These are the activations of a small neural network, seen along a few directions. Each row is one input.
Each table varies a few parts of the input and shows all the possible inputs, shuffled.
Descriptions start from the smaller parts, as in this example, which fits no table here: one of 5 places around a ring, together with either a single point or one of 11 places around a ring or (one of 3 separate values, together with one of 4 places along a line).
Shared parts are said once, and a part with two or three values counts as separate values.
In the rows, 128 means zero.

Other details of the inputs shift rows strongly along two fixed directions, in all tables alike. That doesn't count.

Rows:
x1: [172,148,131,140,137,111,120,101,139,148,131]
x2: [162,151,137,120,147,98,130,108,134,136,99]
x3: [15,28,190,94,170,152,156,92,120,117,171]
x4: [156,130,139,128,157,114,101,159,138,129,124]
x5: [159,120,132,148,143,120,95,150,133,144,127]
x6: [13,44,187,101,166,162,156,84,124,112,172]
x7: [95,175,63,117,60,163,146,159,98,90,150]
x8: [116,161,76,118,45,135,175,147,84,90,154]
x9: [139,142,138,128,147,117,103,143,138,132,93]
x10: [157,143,129,149,137,127,89,135,146,141,125]
x11: [76,80,148,127,136,144,194,125,122,162,157]
x12: [90,169,60,115,55,155,148,160,84,95,119]
x13: [134,128,119,137,150,131,108,129,125,155,100]
x14: [156,131,125,119,170,120,107,151,127,135,124]
x15: [144,138,119,137,151,137,101,128,138,149,128]
x16: [146,151,138,128,147,124,100,142,152,125,123]
x17: [169,160,136,123,146,107,127,109,145,128,128]
x18: [157,124,139,142,128,113,121,112,144,145,98]
x19: [153,134,145,125,139,108,131,120,149,127,97]
x20: [163,141,130,139,135,104,123,100,128,152,103]
x21: [143,131,135,147,137,122,95,135,136,151,97]
x22: [165,134,137,144,126,121,120,112,155,136,128]
x23: [168,147,143,127,139,113,124,119,161,119,124]
x24: [106,145,57,137,51,159,142,166,77,108,152]
x25: [5,35,185,98,169,149,155,85,123,117,158]
x26: [120,138,76,142,27,146,163,150,94,96,152]
x27: [177,127,141,126,142,104,126,134,144,119,123]
Description of these inputs: one of 3 separate values, together with either a single point or (one of 2 separate values, together with one of 4 places along a line).
The inputs of x24 and x15 match in every part but the choice among 3 separate values. If x4 is changed in the same way as x24 into x15, which row does it become?
> x16
Change only the choice among 3 separate values in x8. List by row number the other rows that result.
> x2, x17
A walk changes only the place on the line of 4. It starts at x24 and steps to x5. List the rest of the walk in order.
> x26, x11
Change only the choice among 3 separate values in x27. List by row number the other rows that result.
> x19, x23

Rows:
x28: [127,125,131,120,122,124,139,121,128,121,133]
x29: [123,128,132,126,128,131,134,136,131,124,131]
x30: [168,123,159,125,189,101,65,103,141,135,108]
x31: [122,125,127,132,120,133,131,130,129,133,127]
x32: [124,131,123,125,134,135,132,146,129,131,135]
x33: [125,130,129,127,128,132,133,137,131,125,137]
x34: [122,129,131,124,125,128,135,129,132,123,130]
x35: [122,122,125,135,128,133,130,138,127,135,128]
x36: [124,124,126,135,123,136,131,134,128,134,136]
x37: [124,128,125,132,120,133,130,127,127,132,123]
x38: [119,137,124,122,131,132,134,137,124,129,120]
x39: [123,126,127,132,121,131,133,123,128,131,125]
x40: [120,130,125,122,132,133,133,142,129,130,125]
x41: [125,120,129,131,123,127,137,118,126,130,132]
x42: [120,134,123,123,131,135,134,138,127,128,122]
x43: [126,126,133,125,125,128,138,128,129,122,135]
x44: [124,122,130,134,122,131,133,129,127,131,132]
x45: [125,122,127,129,120,127,137,115,124,129,129]
x46: [129,124,131,124,126,127,139,124,128,122,142]
x47: [120,127,128,130,121,127,134,122,126,133,124]
x48: [124,124,122,133,129,135,129,142,125,138,128]
x49: [125,123,129,134,122,133,130,134,127,133,130]
x50: [128,118,130,133,125,130,137,121,125,131,141]
x51: [122,135,130,123,128,128,134,128,129,126,123]
x52: [123,129,131,122,124,128,139,122,130,122,129]
x53: [124,123,124,135,129,135,129,138,129,137,134]
x54: [129,124,132,123,124,125,140,124,127,120,137]
x55: [126,122,129,134,125,133,131,129,129,134,137]
x56: [218,219,37,137,29,103,39,130,75,51,120]
x57: [120,129,128,125,132,132,134,137,132,126,126]
x58: [119,133,125,125,132,133,135,133,130,125,123]
x59: [123,131,128,125,125,131,134,133,132,123,129]
x60: [127,121,130,134,122,130,134,125,126,130,133]
x61: [173,119,160,125,195,102,61,102,145,135,109]
x62: [129,120,128,132,120,127,136,121,123,128,135]
x63: [120,125,130,129,122,126,137,117,126,133,126]
x64: [126,127,132,122,125,127,137,124,131,122,131]
x65: [122,132,131,121,125,124,139,120,128,123,127]
x66: [179,120,156,127,191,97,57,108,144,134,114]
x67: [119,129,126,131,121,130,132,125,127,134,122]
x68: [118,131,123,130,126,133,131,135,122,138,119]
x69: [124,129,132,120,126,122,140,116,127,123,129]
x70: [123,132,122,126,130,133,133,146,126,127,130]
x71: [121,132,128,123,127,132,135,129,132,124,125]
x72: [123,125,124,133,124,132,129,134,129,135,124]
x73: [120,127,122,130,126,136,130,136,124,137,120]
x74: [124,124,128,131,121,129,135,119,126,130,127]
x75: [128,126,132,125,127,129,137,128,130,123,140]
x76: [126,121,130,131,121,129,134,121,128,131,129]
x77: [122,126,122,131,127,135,129,139,126,138,124]
x78: [119,130,124,132,126,130,131,130,125,136,119]
x79: [124,123,128,132,121,130,132,126,129,131,128]
x80: [118,135,126,124,131,130,135,133,127,126,121]
x81: [123,130,126,127,130,131,134,141,129,125,130]
x82: [120,133,130,122,125,126,137,125,129,124,125]
x83: [121,127,123,133,125,133,130,131,128,134,121]
x84: [127,127,130,120,125,124,139,117,129,121,130]
x85: [124,127,132,126,128,128,135,132,131,123,133]
x86: [124,130,125,127,132,132,132,141,132,128,136]
x87: [123,125,127,128,119,124,137,114,122,130,128]
x88: [125,125,121,133,128,137,128,143,125,140,133]
x89: [180,122,151,128,186,99,57,110,143,132,121]
x90: [128,123,128,134,122,132,134,125,126,131,139]
x91: [126,128,131,126,128,130,134,133,132,124,138]
x92: [122,130,130,123,126,129,136,125,131,123,127]
The inputs of x35 and x83 match in every part but one. If x85 is changed in the same way as x35 into x83, which row does it become?
> x92
The inputs of x79 and x55 match in every part but one. If x41 is changed in the same way as x79 into x55, which row does it become?
> x50
Describe the family of inputs behind these rows.
> one of 5 places along a line, together with either a single point or (one of 2 separate values, together with one of 6 places along a line)
Change only the choice among 2 separate values in x84. List by row number the other rows that result.
> x45
A walk changes only the place on the line of 5. It starts at x86 and steps to x81. List the rest of the walk in order.
> x57, x58, x80
Which other rows agree with x69 in the place on the line of 5? List them by row number.
> x30, x38, x47, x51, x63, x65, x67, x68, x78, x80, x82, x87

Rows:
x93: [175,180,106,120,29,114,210,94,123,92,151]
x94: [172,154,139,137,159,112,96,139,144,141,96]
x95: [54,96,147,101,140,146,170,119,120,119,136]
x96: [169,142,152,124,156,102,83,107,136,115,109]
x97: [51,79,152,120,128,153,169,106,129,131,136]
x98: [64,78,146,126,124,147,166,102,116,140,144]
x99: [82,117,104,143,82,159,170,150,102,140,137]
x100: [185,131,130,147,151,111,91,137,138,161,122]
x101: [173,167,84,152,86,120,103,123,106,138,106]
x102: [154,127,161,120,216,107,110,119,161,171,88]
x103: [184,190,71,123,84,118,97,161,110,100,115]
x104: [75,94,121,127,87,150,157,125,100,116,162]
x105: [61,67,149,127,137,156,165,120,120,137,177]
x106: [191,193,50,150,43,131,89,163,104,89,133]
x107: [51,88,160,108,136,152,164,128,130,119,150]
x108: [58,88,148,104,147,147,166,133,126,114,159]
x109: [172,203,74,140,77,118,97,136,109,109,98]
x110: [181,167,83,136,65,110,81,120,106,79,129]
x111: [152,100,176,126,196,103,92,77,161,156,102]
x112: [58,70,153,125,126,150,169,112,114,141,151]
x113: [160,94,181,128,194,104,91,93,159,146,107]
x114: [53,111,142,125,133,160,181,148,130,147,125]
x115: [77,144,93,118,63,155,149,141,97,75,170]
x116: [160,104,179,104,213,98,91,108,159,137,119]
x117: [170,188,77,117,80,102,90,112,94,78,113]
x118: [172,138,132,144,154,114,98,122,149,153,95]
x119: [184,101,167,141,193,89,75,97,145,150,132]
x120: [159,138,153,123,161,99,89,99,140,122,106]
x121: [69,128,106,117,102,162,180,166,109,121,130]
x122: [78,129,104,116,112,164,169,174,116,120,154]
x123: [176,152,135,131,164,118,89,147,152,141,119]
x124: [70,84,137,136,122,159,172,152,126,161,144]
x125: [151,105,188,120,210,101,90,107,162,139,126]
x126: [170,171,93,115,95,110,95,122,98,81,118]
x127: [77,118,111,137,88,166,171,156,115,130,131]
x128: [181,134,164,133,202,102,84,140,168,159,108]
x129: [183,182,78,118,85,111,84,133,98,65,144]
x130: [155,95,173,132,195,98,94,75,146,167,111]
x131: [176,200,60,128,70,122,103,168,99,92,128]
x132: [159,168,106,142,55,107,233,131,143,124,134]
x133: [52,71,152,122,133,154,166,123,133,125,161]
x134: [85,112,104,141,88,165,164,161,108,140,162]
x135: [60,109,134,115,141,157,182,151,128,144,124]
x136: [185,178,72,148,70,118,90,154,118,105,122]
x137: [63,126,117,122,96,167,171,167,120,126,140]
x138: [167,105,171,137,200,114,97,131,173,174,106]
x139: [183,168,82,139,74,119,80,120,108,75,144]
x140: [157,112,165,140,204,110,104,108,170,182,90]
x141: [145,112,184,116,207,95,92,88,159,149,101]
x142: [62,90,134,139,124,155,179,136,123,167,132]
Describe the family of inputs behind these rows.
> one of 2 separate values, together with either a single point or (one of 4 places along a line, together with one of 6 places along a line)
The inputs of x104 and x124 match in every part but the choice among 2 separate values. If x113 is changed in the same way as x104 into x124, which row does it become?
> x127
Change only the choice among 2 separate values in x133. List by row number the other rows that result.
> x136
Change only the place on the line of 4 in x112. List by row number the other rows that result.
> x96, x113, x126

Rows:
x143: [45,104,122,128,109,172,198,163,124,148,139]
x144: [131,130,130,123,138,125,124,129,131,126,129]
x145: [133,130,132,124,133,122,130,120,131,126,124]
x146: [79,108,131,125,111,148,166,127,122,128,141]
x147: [131,125,131,129,133,127,121,127,131,128,130]
x148: [129,124,129,130,134,127,116,127,126,131,125]
x149: [134,125,132,130,130,123,127,117,128,132,126]
x150: [128,126,130,129,134,128,116,128,128,129,125]
x151: [128,129,130,125,136,128,119,130,128,127,124]
x152: [135,123,131,130,131,125,126,123,127,131,131]
x153: [132,130,133,125,132,123,129,121,131,127,124]
x154: [133,127,133,129,129,123,127,119,132,129,125]
x155: [134,128,133,125,134,124,128,127,131,126,129]
x156: [128,127,131,127,135,128,117,129,129,128,124]
x157: [134,127,133,127,132,124,126,126,132,127,129]
x158: [132,129,131,124,137,126,123,129,131,126,129]
x159: [132,123,130,131,134,126,121,126,128,131,131]
x160: [134,124,131,130,130,123,127,117,127,133,126]
x161: [133,128,133,127,130,123,128,120,132,128,125]
x162: [134,125,133,129,131,124,125,125,132,128,130]
x163: [153,190,61,142,38,133,140,154,99,104,122]
x164: [128,131,129,123,139,126,120,130,128,126,123]
x165: [128,125,129,130,133,128,116,127,127,130,125]
x166: [133,124,129,130,133,127,121,125,126,132,131]
x167: [129,123,128,130,134,128,117,127,124,133,126]
x168: [134,126,133,128,132,125,126,125,132,127,129]
x169: [133,125,132,130,129,123,128,117,130,131,126]
x170: [131,129,131,125,136,127,123,129,131,126,129]
x171: [134,129,132,124,135,123,128,126,131,125,129]
x172: [135,123,132,130,132,124,125,123,128,131,131]
x173: [132,124,130,130,133,127,121,126,129,130,130]
x174: [132,129,133,126,131,122,129,120,131,127,124]
x175: [128,123,129,130,135,127,117,127,125,132,126]
x176: [131,128,132,127,135,126,122,129,131,126,129]
x177: [134,128,133,126,134,124,127,126,131,126,129]
x178: [134,123,132,130,132,124,125,123,130,130,130]
x179: [154,186,61,142,47,136,132,162,102,105,126]
x180: [132,125,131,130,133,128,121,126,130,129,130]
x181: [128,128,130,127,136,127,118,129,128,127,124]
x182: [134,124,133,130,131,125,126,124,130,129,130]
x183: [127,129,130,124,138,127,120,130,128,127,124]
x184: [127,126,130,128,134,128,117,128,129,128,125]
x185: [131,127,132,127,134,127,122,128,132,127,130]
x186: [133,127,133,128,130,123,127,119,132,128,125]
x187: [134,130,132,123,136,123,129,127,131,125,129]
x188: [131,126,132,128,133,127,121,128,131,127,130]
x189: [132,131,132,123,134,122,131,121,131,126,124]
x190: [55,108,123,128,102,166,204,160,125,145,144]
Describe the family of inputs behind these rows.
> one of 4 places along a line, together with either a single point or one of 11 places along a line
The inputs of x159 and x149 match in every part but the place on the line of 4. If x185 is changed in the same way as x159 into x149, which row does it become?
> x161
Which other rows agree with x143 in the place on the line of 4? List them by row number.
> x148, x150, x151, x156, x164, x165, x167, x175, x181, x183, x184
Change only the place on the line of 11 in x187. List by row number the other rows that result.
> x152, x155, x157, x162, x168, x171, x172, x177, x178, x182
A walk changes only the place on the line of 4. It starts at x163 and steps to x190. List the rest of the walk in order.
> x179, x143
